A small network was trained on invented records. Each row is its activation on one of them, seen along a few directions.
Here are examples, each followed by its value of one field, Ratog.
Other fields move the rows too, some of them a lot.
(in the rows, 500 means zero)
Random noise pushes rows far along 23 fixed directions. That doesn't count. These rows show it; they differ only by the noise:
[366 162 423 499 383 405 423 394 521 488 539 489 474 644 486 543 688 602
 543 422 313 434 363 412 536 468 430 403 407 385 409 376 577 398 522 447]
[584 618 260 444 521 356 497 542 627 537 711 624 501 723 622 485 561 497
 657 511 602 165 344 252 451 214 547 179 451 507 674 708 486 629 466 617]
[506 818 530 310 388 657 389 385 678 634 515 551 264 629 116 325 417 438
 444 571 465 630 256 373 479 417 557 181 567 387 485 783 525 667 364 598]
[471 341 346 390 442 767 427 570 418 382 607 498 310 490 646 662 302 261
 479 747 546 513 590 488 673 400 666 507 386 679 609 389 889 752 540 400]
[942 558 358 307 389 528 741 776 417 452 579 331 440 448  34 285 660 723
 557 431 408 391 800 396 586 548 464 628 687 630 550 459 500 593 208 424]
[747 473 376 326 445 351 700 749 501 636 656 599 640 665 391 617 598 271
 527 542 578 441 570 735 417 511 526 615 545 546 610 506 182 454 356 516]
[741 453 385 386 592 674 503 232 315 308 402 401 546 420 556 237 569 550
 582 359 608 572 432 395 444 414 545 381 490 333 453 479 472 538 492 408]
[539 331 430 647 480 693 432 733 409 365 596 631 615 456 531 515 437 556
 304 616 504 770 445 556 837 394 658 432 413 293 413 501 675 518 519 606]
[646 713 614 368 628 439 574 369 615 518 242 661 561 383 644 369 485 610
 689 435 424 466 478 356 281 507 469 338 789 381 429 455 586 598 442 628]
[518 577 470 330 535 419 464 510 470 393 640 707 489 514 494 380 500 522
 705 489 354 258 383 380 719 632 577 543 471 587 341 345 748 635 301 579]
[465 356 354 306 575 592 459 385 590 642 532 415 397 248 751 765 444 503
 582 661 504 587 656 168 549 455 373 492 688 414 647 420 662 510 457 336]
[581 729 267 309 467 367 565 748 323 567 477 625 320 550 379 398 596 274
 482 699 634 577 623 162 451 530 601 584 607 421 326 582 728 435 407 240]
[589 418 658 488 543 383 583 696 387 494 230 626 530 633 644 482 501 359
 480 499 557 348 597 501 392 433 333 539 712 588 649 275 689 629 728 518]
[537 422 634 252 474 597 672 614 580 498 421 318 691 439 408 447 472 535
 550 276 400 661 451 622 301 575 549 666 411 519 279 383 515 485 369 518]
[494 261 394 730 524 194 382 438 490 802 641 529 501 716 572 702 518 315
 457 470 517 618 493 391 469 372 411 499 420 135 571 896 413 341 515 472]
[346 346 437 513 366 702 364 265 487 302 380 295 382 482 792 796 692 302
 662 460 270 724 439 333 480 435 294 660 650 683 308 535 602 417 644 608]
[595 791 462 691 634 461 613 255 547 482 309 724 295 524 565 483 654 735
 564 615 392 285 500 545 284 477 305 226 796 519 824 411 241 538 461 589]
[418 513 448 288 533 613 560 201 351 457 403 604 321 498 280 354 584 745
 494 542 572 502 566 169 547 530 415 343 711 432 560 413 681 371 559 403]
[436 463 589 546 593 298 266 813 421 691 648 709 339 511 509 571 623 375
 543 611 716 442 577 376 661 481 385 596 660 117 612 368 313 283 808 508]
[463 716 516 521 632 496 452 517 512 539 443 411 485 448 644 553 285 415
 437 406 581 547 482 605 496 494 264 540 536 574 813 486 375 520 608 467]
[631 637 523 620 506 458 433 304 447 616 639 474 230 500 311 440 438 459
 433 670 489 678 666 545 624 620 645 547 523 199 550 690 551 521 356 376]
[510 548 368 389 386 599 484 702 654 235 464 502 566 359 306 261 281 687
 306 616 376 574 399 407 788 630 663 430 356 604 125 539 582 564 286 598]
[458 356 608 885 401 367 547 579 472 909 710 550 572 716 193 603 739 731
 486 320 229 605 690 781 469 375 797 583 688 305 515 403 710 397 419 623]
[512 613 692 467 401 395 454 618 641 407 355 646 599 569 733 427 472 173
 530 660 604 653 466 595 449 694 659 457 417 329 233 640 428 470 573 527]
[685 544 452 416 499 330 444 677 681 635 487 376 491 311 330 425 274 577
 407 496 654 654 755 594 425 494 606 502 624 186 488 585 168 325 623 499]

[391 516 377 631 428 317 392 758 661 479 512 460 558 400 440 565 227 501
 436 397 294 570 555 702 605 750 436 653 269 631 374 617 316 367 365 491] : p8
[534 609 412 429 442 319 450 442 419 397 609 491 606 576 617 496 487 293
 375 588 656 642 473 596 778 638 448 560 459 426 545 558 392 351 569 329] : p3
[416 428 661 712 596 403 508 428 316 185 417 384 640 641 918 528 439 326
 340 435 515 545 317 656 639 546 324 747 284 594 466 441 622 523 697 527] : p4
[578 325 545 455 669 489 636 641 452 488 513 588 363 558 369 583 272 607
 445 564 597 279 613 495 373 268 493 599 532 565 623 479 543 593 651 781] : p2
[390 494 119 286 597 437 600 452 403 344 385 315 315 479 584 690 405 500
 664 243 456 471 408 287  21 272 248 576 324 657 485 613 471 330 638 453] : p1
[444 417 644 653 541 329 527 523 491 470 494 762 481 643 785 632 633 477
 621 621 471 395 503 377 526 497 439 406 493 333 553 534 731 517 586 572] : p1
[545 436 532 634 394 552 233 222 421 403 586 665 241 676 246 413 397 424
 492 549 541 555 471 743 657 477 616 275 449 280 585 721 364 479 712 646] : p11
[765 665 495 610 596 423 530 784 499 387 329 538 608 486 551 500 176 383
 408 393 629 469 581 695 431 355 316 544 614 659 698 732 190 580 718 831] : p6
[379 219 779 467 261 592 513 576 693 504 470 532 335 672 329 587 535 401
 488 667 454 506 473 635 364 600 550 351 202 385 448 619 468 577 549 499] : p10
[448 322 164 522 728 483 104 369 336 432 517 705 421 332 874 465 318 252
 575 603 748 323 330 219 613 337 582 373 376 362 409 490 407 506 695 451] : p6
[383 328 603 280 487 641 610 496 622 575 752 406 751 578 621 590 673 519
 557 503 576 520 298 257 582 395 598 501 365 458 387 510 669 524 362 539] : p3
[629 414 346 221 537 431 440 490 580 492 499 546 555 378 675 615 412 402
 494 685 517 263 503 334 736 426 327 514 835 735 615 263 495 669 503 585] : p2
[499 481 481 350 385 487 195 640 500 595 703 720 512 540 568 556 611 117
 777 521 592 390 416 568 679 521 617 476 559 491 447 389 428 549 618 536] : p10
[548 544 508 583 562 708 565 399 329 372 546 454 455 435 525 515 659 540
 344 702 593 645 475 378 749 568 338 586 537 474 578 571 436 474 413 427] : p11
[559  73 643 326 516 700 640 611 404 564 529 681 696 417 327 559 614 566
 459 661 757 523 763 384 697 626 467 597 684 446 492 422 266 292 558 607] : p4
[673 352 538 506 211 587 366 662 716 356 491 230 431 695 354 283 626 358
 174 769 481 424 207 390 721 334 475 271 388 501 390 576 404 847 448 491] : p9
[646 530 317 445 667 496 429 738 275 348 398 819 611 381 686 342 514 482
 566 531 598 316 467 400 653 436 522 468 692 568 462 161 584 583 571 521] : p5
[639 577 319 604 598 416 544 412 352 384 394 764 309 470 559 590 515 515
 858 414 483 386 745 583 117 427 589 503 621 497 492 617 320 331 676 690] : p7
[374 574 316 605 345 445 259 184 453 679 217 358 363 507 496 495 515 277
 440 462 335 645 573 458 375 461 557 490 822 686 354 457 716 500 587 279] : p5
[581 412 346 379 474 397 573 456 628 436 494 231 448 589 573 423 469 543
 441 552 690 252 533 292 305 300 523 373 372 561 570 588 454 582 599 378] : p8
[447 651 518 486 577 483 459 233 552 455 533 441 347 459 283 404  79 605
 343 546 619 435 609 604 575 561 596 526 453 630 587 675 404 491 592 616] : p7
[795 667 588 131 428 438 784 480 670 189 464 331 424 466 489 432 589 496
 485 811 512 436 535 232 504 619 422 629 632 579 258 642 451 608 331 596] : p9

Which value of Ratog does each new row have?
[722 648 397 425 623 552 756 640 364 102 538 444 471 387 575 425 514 756
 512 482 525 412 456 669 447 464 475 531 306 501 592 299 488 567 486 455] : p10
[572 586 495 385 676 573 587 406 353 118 357 313 468 393 550 166 316 691
 506 357 710 347 483 407 370 451 560 503 277 541 447 414 547 547 677 473] : p1
[258 225 589 684 671 775 385 425 473 841 506 717 475 418 625 768 493 510
 734 424 514 521 571 245 397 464 320 351 463 414 759 698 500 458 472 538] : p4
[271 192 623 418 679 599 603 287 581 693 380 529 640 479 652 593 420 525
 458 508 637 426 355 393 139 330 647 443 394 451 390 430 495 523 547 582] : p10
[489 616 445 588 486 237 572 395 496 338 337 487 447 508 435 440 596 697
 354 565 405 567 514 351 558 664 254 608 650 454 284 600 431 230 539 476] : p5
[558 745 861 427 717 458 547 553 524 393 392 459 534 471 678 322 468 561
 557 416 433 259 297 386 542 499 326 681 652 607 477 226 722 802 505 717] : p8
[496 490 843 414 449 515 362 590 773 484 561 357 537 383 542 400 401 563
 542 592 749 457 697 337 749 687 414 472 531 383 565 642 343 465 703 549] : p5
[565 218 483 202 486 763 546 163 478 428 555 718 487 476 344 551 463 416
 616 632 333 513 337 482 683 781 404 480 376 606 386 561 502 615 115 504] : p5
[322 220 543 466 397 650 354 407 597 722 503 520 758 565 465 517 571 504
 461 403 760 404 546 580 496 294 616 220 681 568 700 345 215 390 839 593] : p9
[290 584 610 492 566 412 484 461 419 647 613 278 438 670 457 634 450 421
 349 387 563 533 440 578 469 310 427 775 635 584 657 349 617 427 749 578] : p2
[539 539 594 733 738 386 436 596 373 561 341 646 587 447 688 385 543 528
 682 229 476 338 400 512 235 381 473 542 509 386 440 411 487 538 588 606] : p11
